A small network was trained on invented records. Each row is its activation on one of them, seen along a few directions.
After each row come some of the record's fields: SASOG, GAD, DES, MUGI, TUTUT, RENAB, BUPER.
A field that a record lacks is written none.
Other fields move the rows too, some of them a lot.
In the rows, 500 means zero.
Strong random noise was added to every row along 14 fixed directions; ignore it. To show where, here is one row again and again, with new noise each time:
[431 695 485 547 659 580 513 613 411 392 365 712 590 781 353 419 539 531
 603 586 564 392 590 555 474 541 420 262 578 464 554 574 330 454 459 583
 463 569]
[344 626 400 541 615 418 501 525 645 435 574 435 447 437 412 467 713 635
 499 492 477 606 576 448 573 586 404 349 431 594 452 538 466 371 436 463
 472 458]
[616 678 572 634 614 687 362 811 675 753 369 506 240 457 428 326 621 351
 363 439 372 769 527 339 346 293 386 471 478 593 571 747 590 474 523 426
 627 633]
[614 430 555 516 622 599 495 515 639 516 299 531 630 531 474 390 513 496
 547 370 670 590 442 466 283 590 483 607 518 567 571 512 454 668 624 693
 457 588]
[667 376 563 508 437 593 405 539 292 593 546 543 482 333 692 578 657 522
 370 610 507 404 495 508 394 376 626 586 581 590 518 393 353 509 500 601
 479 530]
[376 420 463 417 382 203 442 418 342 556 643 555 415 348 335 639 425 597
 292 461 299 500 640 393 625 370 375 545 385 425 563 467 680 434 449 359
 608 455]
[680 293 559 475 502 544 594 346 518 502 624 486 590 306 749 669 623 473
 289 534 545 564 392 544 598 406 576 578 558 463 355 521 533 463 429 537
 498 440]
[565 368 613 628 627 430 393 531 373 454 484 614 479 615 280 496 560 543
 498 475 415 505 386 358 324 537 466 514 438 520 518 643 359 584 524 705
 512 486]
[724 493 478 621 437 792 589 504 524 262 450 384 458 716 546 615 468 486
 363 473 807 348 301 425 549 535 434 409 500 435 265 643 457 439 700 445
 381 560]
[680 437 433 588 359 604 436 530 584 515 411 435 315 452 374 751 544 455
 404 467 484 507 431 286 574 464 380 526 424 534 487 565 328 627 651 308
 565 331]
[432 243 750 386 268 271 568 354 333 465 673 426 433 598 391 469  95 449
 622 411 397 427 482 469 449 443 599 752 475 336 583 485 666 558 619 524
 629 524]
[583 577 210 581 492 504 418 605 376 543 559 569 618  81 638 535 481 607
 257 402 552 468 538 421 470 474 370 618 492 643 478 395 594 551 498 411
 463 382]
[652 125 381 549 554 473 496 601 235 486 521 573 216 348 599 740 575 493
 395 592 444 466  95 258 768 437 593 630 561 517 513 684 418 486 497 644
 539 406]
[643 497 359 744 583 476 287 580 262 501 632 581 500 191 468 574 513 605
 319 448 373 515 360 356 459 460 457 573 467 569 393 586 468 621 488 473
 466 348]
[535 323 547 492 367 256 470 139 429 424 714 475 743 396 451 679 283 586
 490 446 293 455 488 638 506 581 507 611 410 326 353 388 621 655 452 393
 467 279]
[473 388 314 450 564 359 579 490 587 484 413 538 379 615 409 594 353 478
 376 445 343 565 306 438 752 546 291 440 384 327 456 715 896 375 428 400
 515 499]

[550 424 676 423 402 614 608 464 756 450 387 376 453 655 409 526 698 500
 536 447 737 510 616 376 348 549 463 518 449 631 576 426 208 499 685 600
 524 546] : SASOG=givol, GAD=tuma, DES=fabo, MUGI=monug, TUTUT=dinaf, RENAB=deti, BUPER=none
[509 599 341 570 468 466 589 617 403 570 713 607 642 258 770 488 393 329
 516 602 272 466 510 630 529 463 469 539 573 566 429 503 596 463 227 394
 619 159] : SASOG=zedu, GAD=zak, DES=tinik, MUGI=veven, TUTUT=dinaf, RENAB=fera, BUPER=lozek
[609 444 513 396 866 618 569 433 622 574 159 824 791 430 563 520 662 491
 585 545 613 726 473 639 651 483 580 456 734 424 691 530 299 695 382 759
 478 567] : SASOG=givol, GAD=tuma, DES=fabo, MUGI=veven, TUTUT=dinaf, RENAB=tireb, BUPER=pakop
[533 572 400 496 677 678 531 607 472 460 320 545 571 447 642 346 335 505
 668 498 648 560 339 612 646 528 620 502 708 433 572 554 574 587 531 604
 406 647] : SASOG=zedu, GAD=zak, DES=fabo, MUGI=veven, TUTUT=dinaf, RENAB=fera, BUPER=pakop
[601 489 354 618 678 583 520 548 434 456 420 639 551 370 550 596 395 409
 540 516 475 593 250 482 767 480 528 492 627 408 452 698 486 655 422 477
 529 342] : SASOG=zedu, GAD=zak, DES=tinik, MUGI=veven, TUTUT=dinaf, RENAB=fera, BUPER=pakop
[440 209 719 337 357 393 693 448 502 484 628 323 195 411 493 633 478 369
 337 459 582 667 403 247 803 256 588 652 504 425 558 662 626 370 560 522
 741 554] : SASOG=lamoz, GAD=zak, DES=fabo, MUGI=monug, TUTUT=renit, RENAB=fera, BUPER=none
[513 498 345 401 449 503 534 502 223 473 390 745 589 442 473 700 408 571
 220 501 688 336 607 433 713 338 397 489 583 388 591 435 528 491 534 445
 509 581] : SASOG=zedu, GAD=zak, DES=fabo, MUGI=monug, TUTUT=renit, RENAB=puva, BUPER=none
[534 700 375 534 404 605 477 754 661 555 275 502 390 657 327 330 210 436
 651 363 431 455 590 408 308 587 263 516 418 542 688 520 584 576 659 357
 546 512] : SASOG=lamoz, GAD=zak, DES=fabo, MUGI=veven, TUTUT=renit, RENAB=tireb, BUPER=pakop
[646 379 529 478 259 558 378 500 597 638 323 377 388 603 440 615 474 373
 567 538 375 417 467 470 311 561 465 587 374 560 579 389 440 675 602 436
 530 403] : SASOG=givol, GAD=tuma, DES=tinik, MUGI=veven, TUTUT=dinaf, RENAB=fera, BUPER=lozek
[285 546 506 472 676 288 347 417 456 605 459 609 404 461 253 554 653 579
 447 539 328 691 582 480 726 387 517 365 488 393 563 579 532 515 381 434
 544 589] : SASOG=lamoz, GAD=zak, DES=tinik, MUGI=monug, TUTUT=dinaf, RENAB=fera, BUPER=none
[533 457 515 615 606 596 609 382 526 312 705 377 637 224 708 557 595 501
 693 539 696 594 307 523 687 574 774 568 687 582 339 515 170 638 499 571
 471 263] : SASOG=lamoz, GAD=zak, DES=tinik, MUGI=monug, TUTUT=dinaf, RENAB=fera, BUPER=none
[678 371 366 447 442 553 564 370 374 388 427 710 639 505 528 929 687 588
 284 665 536 291 516 500 710 495 384 354 514 431 468 415 230 479 419 476
 453 312] : SASOG=givol, GAD=tuma, DES=fabo, MUGI=veven, TUTUT=renit, RENAB=puva, BUPER=pakop
[637 667 457 539 437 748 402 577 507 600 362 470 564 567 695 405 397 435
 633 548 521 399 491 714 359 545 594 486 589 487 473 387 532 597 555 418
 373 588] : SASOG=lamoz, GAD=zak, DES=tinik, MUGI=veven, TUTUT=renit, RENAB=puva, BUPER=lozek
[402 370 140 353 430 337 506 581 637 621 454 343 228 309 648 614 595 578
 450 561 273 536 369 463 769 623 394 498 373 588 548 438 807 301 391 375
 461 424] : SASOG=zedu, GAD=zak, DES=fabo, MUGI=monug, TUTUT=renit, RENAB=fera, BUPER=none
[495 357 713 406 397 325 571 448 555 662 624 553 548 295 424 528 521 371
 205 360 457 693 712 331 351 266 386 723 409 544 611 503 610 519 460 525
 774 436] : SASOG=givol, GAD=tuma, DES=fabo, MUGI=monug, TUTUT=renit, RENAB=fera, BUPER=none
[328 257 454 362 335 266 573 533 363 549 527 559 170 360 310 849 662 444
 419 595 449 494 562 159 857 330 465 571 479 580 727 502 231 482 483 442
 784 284] : SASOG=zedu, GAD=zak, DES=tinik, MUGI=monug, TUTUT=dinaf, RENAB=fera, BUPER=none
[685 289 599 345 209 581 507 517 318 682 425 538 459 551 739 647 368 283
 584 715 295 269 481 663 435 387 636 622 595 459 640 322 468 570 436 490
 586 407] : SASOG=lamoz, GAD=zak, DES=fabo, MUGI=monug, TUTUT=dinaf, RENAB=fera, BUPER=none
[235 725 461 481 417 480 623 611 391 328 671 445 439 652 515 402 544 519
 675 637 598 301 672 553 561 550 510 313 542 581 496 429 356 272 431 473
 520 462] : SASOG=givol, GAD=tuma, DES=tinik, MUGI=veven, TUTUT=dinaf, RENAB=fera, BUPER=lozek
[547 402 642 487 500 498 592 371 471 428 642 492 651 505 622 532 568 481
 509 566 522 477 489 612 464 500 603 512 558 486 401 476 403 472 427 601
 494 431] : SASOG=zedu, GAD=zak, DES=fabo, MUGI=monug, TUTUT=dinaf, RENAB=fera, BUPER=none
[628 450 617 540 593 515 237 390 411 681 417 580 475 410 442 546 439 537
 562 528 267 636 403 604 533 398 686 542 565 318 551 511 514 731 501 471
 443 613] : SASOG=givol, GAD=tuma, DES=tinik, MUGI=veven, TUTUT=renit, RENAB=puva, BUPER=pakop
[349 583 656 416 495 446 590 364 376 363 592 537 662 486 411 489 453 563
 381 440 780 500 703 497 597 353 530 461 576 403 505 458 505 465 543 533
 545 646] : SASOG=zedu, GAD=zak, DES=tinik, MUGI=monug, TUTUT=renit, RENAB=fera, BUPER=none
[590 469 627 583 476 525 424 489 406 551 677 383 558 466 714 331 387 440
 447 516 348 491 368 677 282 475 608 567 477 469 310 526 810 437 411 551
 428 579] : SASOG=lamoz, GAD=zak, DES=tinik, MUGI=monug, TUTUT=dinaf, RENAB=fera, BUPER=none
[489 599 414 529 449 524 470 551 173 519 535 686 564 361 570 556 314 459
 442 533 575 366 555 515 642 328 557 546 648 437 527 459 479 574 496 398
 548 488] : SASOG=lamoz, GAD=zak, DES=tinik, MUGI=veven, TUTUT=dinaf, RENAB=bovi, BUPER=lozek
[554 664 597 581 461 484 259 456 595 669 620 375 570 397 525 357 611 562
 378 505 243 588 671 666 169 475 463 447 355 553 384 404 679 469 418 401
 422 562] : SASOG=givol, GAD=zak, DES=fabo, MUGI=veven, TUTUT=dinaf, RENAB=fera, BUPER=lozek
[481 768 648 749 498 671 475 617 434 338 679 345 443 623 424 235 350 451
 464 322 768 475 489 381 300 428 519 497 487 527 272 673 544 464 698 429
 481 646] : SASOG=givol, GAD=tuma, DES=tinik, MUGI=monug, TUTUT=dinaf, RENAB=bovi, BUPER=none
[376 467 563 343 350 392 540 417 329 480 443 601 538 599 363 642 480 480
 463 553 586 355 693 477 583 405 472 476 507 447 640 365 391 521 509 481
 601 496] : SASOG=givol, GAD=tuma, DES=tinik, MUGI=monug, TUTUT=dinaf, RENAB=fera, BUPER=none
[436 421 507 347 303 457 632 333 620 423 562 297 462 672 622 545 405 534
 679 561 467 378 484 677 600 655 585 479 473 413 433 360 579 378 529 410
 405 507] : SASOG=zedu, GAD=zak, DES=fabo, MUGI=monug, TUTUT=renit, RENAB=deti, BUPER=none
[544 490 515 467 423 699 344 645 654 719 359 283 146 367 613 545 890 482
 581 649 509 599 515 436 527 431 687 499 550 716 617 383 203 517 594 457
 493 575] : SASOG=givol, GAD=zak, DES=fabo, MUGI=monug, TUTUT=dinaf, RENAB=fera, BUPER=none
[494 432 291 521 632 440 557 629 600 617 376 605 448 527 553 455 432 353
 556 421 426 570 298 441 523 605 417 605 472 551 530 620 665 533 436 511
 543 408] : SASOG=zedu, GAD=zak, DES=tinik, MUGI=monug, TUTUT=dinaf, RENAB=bovi, BUPER=none
[515 583 424 599 852 525 545 535 490 531 526 782 664 148 554 458 531 511
 530 401 606 769 463 431 683 401 594 593 736 499 572 644 316 680 445 557
 576 424] : SASOG=lamoz, GAD=zak, DES=tinik, MUGI=veven, TUTUT=renit, RENAB=puva, BUPER=pakop
[326 619 320 528 263 344 560 586 289 444 846 446 449 253 614 584 546 519
 380 547 472 291 687 402 544 460 421 517 435 700 421 340 448 320 397 313
 598 219] : SASOG=zedu, GAD=zak, DES=tinik, MUGI=monug, TUTUT=dinaf, RENAB=bovi, BUPER=none
[713 503 453 685 330 612 337 565 158 423 557 513 505 550 492 566 215 485
 457 534 402 227 342 505 378 486 489 544 478 429 377 508 516 616 589 404
 425 406] : SASOG=givol, GAD=tuma, DES=fabo, MUGI=monug, TUTUT=dinaf, RENAB=fera, BUPER=none
[347 618 267 359 342 391 507 456 645 574 416 524 353 395 339 800 744 605
 255 509 545 489 809 343 778 426 237 347 375 562 586 353 420 373 520 170
 570 435] : SASOG=zedu, GAD=zak, DES=tinik, MUGI=monug, TUTUT=renit, RENAB=bovi, BUPER=none
[558 529 770 405 589 587 409 320 587 590 314 600 562 827 397 634 876 492
 329 710 434 543 658 690 480 370 504 163 485 344 460 520 412 391 370 549
 444 738] : SASOG=zedu, GAD=zak, DES=tinik, MUGI=monug, TUTUT=renit, RENAB=fera, BUPER=none
[640 387 460 529 619 521 469 438 507 470 350 612 509 489 377 603 467 582
 280 326 664 579 393 340 571 459 405 566 466 402 496 618 551 586 658 522
 460 647] : SASOG=lamoz, GAD=zak, DES=tinik, MUGI=veven, TUTUT=renit, RENAB=tireb, BUPER=pakop
[715 492 673 586 525 653 397 513 482 526 297 626 495 851 297 560 474 394
 431 532 419 461 443 493 349 433 409 385 456 356 479 669 438 582 561 508
 504 579] : SASOG=givol, GAD=zak, DES=fabo, MUGI=monug, TUTUT=renit, RENAB=fera, BUPER=none
[626 551 406 586 462 586 480 686 607 529 377 547 571 568 457 508 612 442
 468 504 423 404 538 409 184 643 271 462 361 713 539 468 385 522 464 570
 517 302] : SASOG=zedu, GAD=zak, DES=fabo, MUGI=monug, TUTUT=renit, RENAB=puva, BUPER=none
[535 353 264 650 555 291 364 384 622 360 514 351 601 318 281 533 396 739
 497 209 482 562 283 308 357 848 326 681 242 610 395 480 600 723 666 522
 352 308] : SASOG=lamoz, GAD=zak, DES=fabo, MUGI=monug, TUTUT=renit, RENAB=fera, BUPER=none
[607 428 654 471 409 555 604 593 519 607 666 508 492 320 691 516 705 371
 286 563 477 545 628 430 348 309 478 583 513 660 519 489 424 360 394 573
 670 400] : SASOG=givol, GAD=tuma, DES=fabo, MUGI=monug, TUTUT=renit, RENAB=fera, BUPER=none
[565 550 671 554 469 574 380 431 542 551 425 501 458 442 292 643 537 435
 593 552 420 643 574 454 594 363 570 454 560 437 586 542 207 747 551 397
 616 404] : SASOG=lamoz, GAD=zak, DES=fabo, MUGI=veven, TUTUT=dinaf, RENAB=fera, BUPER=lozek
[380 529 618 530 568 355 500 385 653 402 550 487 602 606 215 484 688 605
 410 400 564 589 688 399 336 572 344 416 333 550 466 521 407 479 510 579
 527 490] : SASOG=givol, GAD=tuma, DES=fabo, MUGI=veven, TUTUT=renit, RENAB=fera, BUPER=lozek
[586 378 614 482 395 564 473 234 648 391 357 300 490 875 393 593 364 467
 658 488 561 428 318 617 508 662 581 460 420 297 348 527 540 635 677 429
 361 585] : SASOG=givol, GAD=zak, DES=tinik, MUGI=veven, TUTUT=dinaf, RENAB=fera, BUPER=lozek

Which values does each new row have?
[708 415 613 512 482 629 490 556 730 721 313 587 453 558 486 635 803 284
 357 532 447 600 546 391 300 413 382 512 434 643 559 541 298 567 471 522
 634 400] : SASOG=zedu, GAD=zak, DES=tinik, MUGI=monug, TUTUT=dinaf, RENAB=bovi, BUPER=none
[756 335 187 697 638 690 343 694 336 480 408 495 281 265 679 719 823 586
 384 604 566 444  72 301 639 582 568 517 542 705 414 582 234 554 535 607
 346 384] : SASOG=lamoz, GAD=zak, DES=fabo, MUGI=monug, TUTUT=dinaf, RENAB=fera, BUPER=none
[509 595 328 549 327 590 673 528 385 260 709 402 622 235 656 550 281 514
 509 437 805 343 502 419 625 519 492 615 593 585 438 407 398 541 606 400
 524 278] : SASOG=givol, GAD=tuma, DES=fabo, MUGI=veven, TUTUT=dinaf, RENAB=fera, BUPER=lozek
[352 524 559 463 548 389 376 414 395 581 586 481 441 380 489 466 587 585
 534 554 442 574 571 566 600 406 676 494 559 466 516 437 488 508 465 467
 481 607] : SASOG=givol, GAD=zak, DES=tinik, MUGI=monug, TUTUT=dinaf, RENAB=fera, BUPER=none
[486 261 546 572 574 298 314 504 435 592 495 477 403 353 347 523 648 538
 589 457 336 616 352 328 344 593 565 672 392 663 599 506 367 703 493 725
 546 383] : SASOG=zedu, GAD=zak, DES=tinik, MUGI=veven, TUTUT=dinaf, RENAB=fera, BUPER=lozek
[664 569 472 613 462 701 475 665 499 448 477 417 568 514 627 270 450 558
 436 352 772 369 499 447  99 591 447 630 471 691 450 436 501 491 718 628
 371 652] : SASOG=zedu, GAD=zak, DES=fabo, MUGI=veven, TUTUT=dinaf, RENAB=tireb, BUPER=lozek
[738 251 600 539 498 612 536 413 713 628 588 317 457 471 862 547 624 314
 538 606 303 611 189 666 432 560 689 601 504 509 283 573 600 481 387 534
 459 391] : SASOG=lamoz, GAD=zak, DES=tinik, MUGI=monug, TUTUT=renit, RENAB=fera, BUPER=none
[432 472 295 416 487 382 555 345 583 317 382 486 566 484 303 658 296 682
 619 394 556 488 465 457 793 683 395 473 460 371 579 436 499 618 612 398
 427 418] : SASOG=lamoz, GAD=zak, DES=fabo, MUGI=veven, TUTUT=renit, RENAB=tireb, BUPER=pakop
[417 332 602 339 384 304 464 385 533 570 443 402 481 755 413 403 340 511
 480 464 334 441 506 610 320 580 446 549 320 386 532 423 894 414 496 562
 451 689] : SASOG=givol, GAD=tuma, DES=fabo, MUGI=monug, TUTUT=dinaf, RENAB=fera, BUPER=none
[285 678 410 556 567 493 735 533 600 231 639 365 474 546 440 339 166 473
 739 374 675 589 396 466 811 580 507 468 598 391 408 701 626 450 572 372
 538 443] : SASOG=zedu, GAD=zak, DES=fabo, MUGI=monug, TUTUT=dinaf, RENAB=fera, BUPER=none
[469 569 464 525 399 596 621 663 790 440 579 262 255 462 520 470 661 512
 620 494 526 555 545 334 493 596 435 468 441 711 524 513 305 352 586 427
 557 375] : SASOG=lamoz, GAD=zak, DES=fabo, MUGI=veven, TUTUT=renit, RENAB=puva, BUPER=pakop
[681 394 595 477 274 473 427 316 605 516 445 454 738 807 501 534 339 489
 822 611 121 252 535 836  96 812 479 496 364 458 482 244 404 654 459 503
 369 285] : SASOG=zedu, GAD=zak, DES=fabo, MUGI=veven, TUTUT=dinaf, RENAB=tireb, BUPER=pakop
[628 369 540 470 503 485 577 272 665 495 589 437 714 405 680 564 448 488
 486 463 429 577 401 671 477 587 546 577 493 411 354 457 658 556 420 500
 431 401] : SASOG=lamoz, GAD=zak, DES=fabo, MUGI=monug, TUTUT=renit, RENAB=puva, BUPER=none
[432 529 377 413 567 638 502 568 803 572 260 298 253 360 532 490 665 501
 593 456 720 726 423 382 747 516 583 508 554 588 625 501 457 560 642 444
 485 637] : SASOG=givol, GAD=tuma, DES=tinik, MUGI=veven, TUTUT=dinaf, RENAB=fera, BUPER=pakop
[633 318 531 597 388 503 476 555 413 449 534 460 416 615 465 539 490 484
 509 455 530 336 363 327 247 611 482 646 398 622 465 523 358 550 645 621
 493 416] : SASOG=zedu, GAD=zak, DES=tinik, MUGI=veven, TUTUT=renit, RENAB=puva, BUPER=lozek
[594 781 301 630 638 710 332 652 574 529 132 626 419 709 254 530 462 493
 444 489 474 538 458 472 615 489 278 235 486 380 502 694 540 588 572 283
 420 605] : SASOG=zedu, GAD=zak, DES=fabo, MUGI=monug, TUTUT=dinaf, RENAB=fera, BUPER=none
[557 304 512 476 449 388 462 347 421 520 504 565 550 655 475 671 582 493
 336 534 447 353 439 517 410 543 455 508 371 459 404 440 548 475 448 544
 446 482] : SASOG=givol, GAD=tuma, DES=tinik, MUGI=monug, TUTUT=dinaf, RENAB=bovi, BUPER=none
[273 681 535 507 477 507 695 754 556 379 642 384 337 573 480 264 505 419
 645 505 597 500 610 366 479 496 455 435 525 670 564 599 435 275 493 534
 648 466] : SASOG=lamoz, GAD=zak, DES=fabo, MUGI=monug, TUTUT=dinaf, RENAB=fera, BUPER=none
[614 364 574 557 625 505 475 449 502 545 634 478 506 350 663 487 653 521
 334 524 426 630 359 537 472 434 579 540 517 501 364 594 603 423 400 608
 455 549] : SASOG=lamoz, GAD=zak, DES=fabo, MUGI=monug, TUTUT=dinaf, RENAB=fera, BUPER=none
[511 509 360 688 560 472 418 667 535 419 440 473 368 588 272 494 491 494
 616 469 339 502 311 316 429 684 333 450 356 606 485 664 420 574 507 519
 510 285] : SASOG=givol, GAD=tuma, DES=fabo, MUGI=monug, TUTUT=dinaf, RENAB=fera, BUPER=none
[440 666 302 411 574 453 366 502 489 687 445 615 687 290 671 451 696 659
 371 594 353 488 723 745 444 513 449 387 495 571 536 245 641 409 279 472
 353 569] : SASOG=givol, GAD=tuma, DES=fabo, MUGI=monug, TUTUT=dinaf, RENAB=deti, BUPER=none
